These are the activations of a small neural network, seen along a few directions. Each row is one input.
In each table, some parts of the input vary, and every possible input appears once, in random order.
A made-up example of a description, with smaller parts first: one of 4 places along a line, together with either a single point or one of 9 places along a line or (one of 2 separate values, together with one of 8 places around a ring).
Shared parts are said once, and a part with two or three values counts as separate values.
In the rows, 128 means zero.

Rows:
x1: [178 144 177 108 178 125 166 118  97 115 110 119  84 147 147]
x2: [ 61 163  94 115 101 150 130 134 136 122  96 132 166 101 145]
x3: [120 109 179 125 211 136 146  66  71 132  77 123 132 152 104]
x4: [ 41 159 112 107  92 154 125 130 131 142  81 150 189 138 149]
x5: [ 81 152  75 121 105 140 145 144 146 106 111 123 134  74 140]
x6: [132 162 148  97 139  82 127  77 132 159 127 106 138 158 106]
x7: [160 156 198 103 171 133 150 109  88 130  94 129 118 171 150]
x8: [106 199 175 120 102 151 149 145 113 127 135 137 131 142 169]
x9: [112  72  68 167  70 111  66 167 163  75 158 178 103  63 129]
x10: [ 56 114  96  88 140 131 147  98 108 183 126  60 226 202 100]
x11: [186 154 114 154  87 144 127 181 150 132 132 160 101  90 142]
x12: [112 197 152 122  85 141 131 152 119 163  71 177 161 169 171]
x13: [193  70 124 152 134  71  69 116 178 136 182 106  85 140  97]
x14: [111 158 167  88 127  88 124  75 127 176 113 124 163 194 108]
x15: [222  62 171 159 166 124  93 143 132 100 152 129  65 161 143]
x16: [ 76 117  77  97 152 125 152 101 113 165 142  42 203 166  96]
x17: [151 190 114 137  98 128 150 168 134 126 101 149 104 107 161]
x18: [213 110 176 125 170 144 143 129 114 118 142 130  81 133 130]
x19: [183  15 151 182 206 126  92  96 117 105 133 128  81 140  98]
x20: [ 95 106  60 103 159 116 167 112 124 150 157  33 169 137  93]
x21: [161 154 156 142  95 160 141 168 139 114 182 137  93 101 146]
x22: [ 52 165  87 116  85 126 123 132 122  97 105 183 154  82 138]
x23: [174  62 157 149 211 145 139  83  99 123 123 126  97 111  85]
x24: [ 99 107 199 117 198 140 141  65  68 149  61 141 156 186 105]
x25: [195 105 112 187  81 124  77 193 168 116 143 155  83 118 157]
x26: [ 32 161 105 108  77 130 118 127 119 116  91 201 176 118 143]
x27: [141  25  61 154 145 108  94 142 164 141 197  46 153 145  85]
x28: [124  68  75 169  87 134  72 168 181  99 150 130 115  83 135]
x29: [170 106 153 176  90 139  90 181 157  98 191 132  75 128 161]
x30: [139  97 159 129 218 128 161  74  80 119  92 114  98 126 102]
x31: [131  70  60 123 150 129 143 126 145 158 187  44 171 120  73]
x32: [184 116 127 121 138  89 117 100 161 152 173 107 102 114  84]
x33: [132 202 134 131  94 137 136 157 124 143  86 159 137 133 167]
x34: [151 150 129 102 146  74 141  87 142 146 141  96 103 130 103]
x35: [ 72 154  69 120  88 118 137 143 131  82 119 172 122  55 133]
x36: [126 188 156 125 106 143 165 155 123 109 151 127  98 117 164]
x37: [139 152 216  94 158 136 146 108  85 148  79 146 142 205 152]
x38: [116 116  75 139  93 155 122 155 163 113 142 133 133  56 121]
x39: [ 86 194 193 110  92 155 143 142 110 147 120 154 155 176 173]
x40: [105 118  68 139  75 131 115 154 147  89 149 183 121  36 115]
- What is each input in this table made of? => one of 5 places along a line, together with either one of 2 separate values or one of 6 places along a line
- Changing only the place on the line of 5 turns x38 into x5. The same change can be made to x21. Which row results? => x36
- Change only the choice among 2 separate values in x34. List by row number the other rows that result. => x20
- A walk changes only the place on the line of 6. It starts at x26 and steps to x4. List the rest of the walk in order. => x12, x39, x37, x24
- List by row number the other rows that have the place on the line of 5 in common with x7. => x2, x3, x6, x8, x16, x22, x33
- List by row number the other rows that have the place on the line of 5 in common with x29. => x9, x13, x15, x19, x25, x27, x28

Rows:
x41: [134  76 121 164 161 163 110 128 117 118  66 155 125 110 124]
x42: [126  71  90 137 139 100  90 101 161 163 128  95 158 141  86]
x43: [121 144 126 114 141  89 114  74 142 128  89 168 114  87  98]
x44: [123 157  92 105  99  98 130 126 147 100 128 170 113  51 112]
x45: [229 154 209 131 154 122 148 130 125 157 141 116  96 187 140]
x46: [171 190 112 148  68 142 140 209 173 136 166 124  92 108 178]
x47: [ 76 144 137 139  61 154 118 178 144  83 210 131 113  95 166]
x48: [164 158 118 150  84 112  94 162 146 159  90 168 127 150 146]
x49: [ 74 133  95  92 158 124 175 111 112 188 122  43 211 171  99]
x50: [111 153  98 121 118  84 116  99 133 116 101 182 121  76 100]
x51: [124  83  93 172 136 158 117 151 107 107  77 168 128 101 126]
x52: [ 69 112 138 146  84 121  79 126 128 111 139 185 148 143 139]
x53: [ 86 145 123 107 184 198 186 132  67 136  61 106 179 143 137]
x54: [130 118  53 138  94 139 129 166 176 117 215  56 129  93 116]
x55: [135  87  86 156 118 171 132 173 123  94 103 157 121  75 141]
x56: [ 92 105 185 122 134 115 100 110 114 100 144 140 119 177 145]
x57: [133 116  93 172 113 189 158 192 131  78 150 117 100  53 158]
x58: [136 146 140 102 167  78 140  73 116 111 111 138  87 112 110]
x59: [174 162 109 133  70 125 110 187 164 147 118 160 117 127 160]
x60: [172 146 185 100 185  99 166  62 100 125 153 124  70 115  92]
x61: [184  79 182 149 216 174 157 116  82 114 132 116  94 132 128]
x62: [129  87  50 126 100 115 107 145 172 136 168 100 155 111 102]
x63: [149  78 137 151 192 151 134 127  95 100  89 127 105 132 141]
x64: [121 185  96 119  89 116 157 145 150  86 173 128  83  30 127]
x65: [144  73 104 124 165  91 113 102 136 145 149  62 135 165  99]
x66: [127 106 234 117 151 137 123 105 100 109 182 126 105 179 124]
x67: [ 68 208 129  62 146 120 204  66  89 153  79 117 155 125 115]
x68: [180  71 147 119 184 111 135  92 122 158 191  44 119 167  78]
x69: [ 79 116 131 127  67 136  92 151 143  98 166 173 138 118 154]
x70: [ 79 104 168 137 107 127  75 105 137 121 125 172 143 153 135]
x71: [193 152 163 133 132 102 120 139 133 146  99 125 107 183 156]
x72: [174 148 147 144 105 116  92 138 153 166  78 152 125 158 143]
x73: [117  80  60 144 118  96  93 122 155 152 141 109 165 133  91]
x74: [ 30 174 175  88 121 160 161 106  91 137 120 124 197 192 146]
x75: [129 219 152  91 121 147 167 134  97 186  74 102 185 187 166]
- Changing only one part turns x62 into x44. The same change can be made to x68. Which row results? => x60
- What is each input in this table made of? => one of 5 separate values, together with either a single point or one of 6 places along a line
- Change only the place on the line of 6 in x61. List by row number the other rows that result. => x41, x51, x55, x57, x63
- Change only the choice among 5 separate values in x70. List by row number the other rows that result. => x41, x42, x43, x72
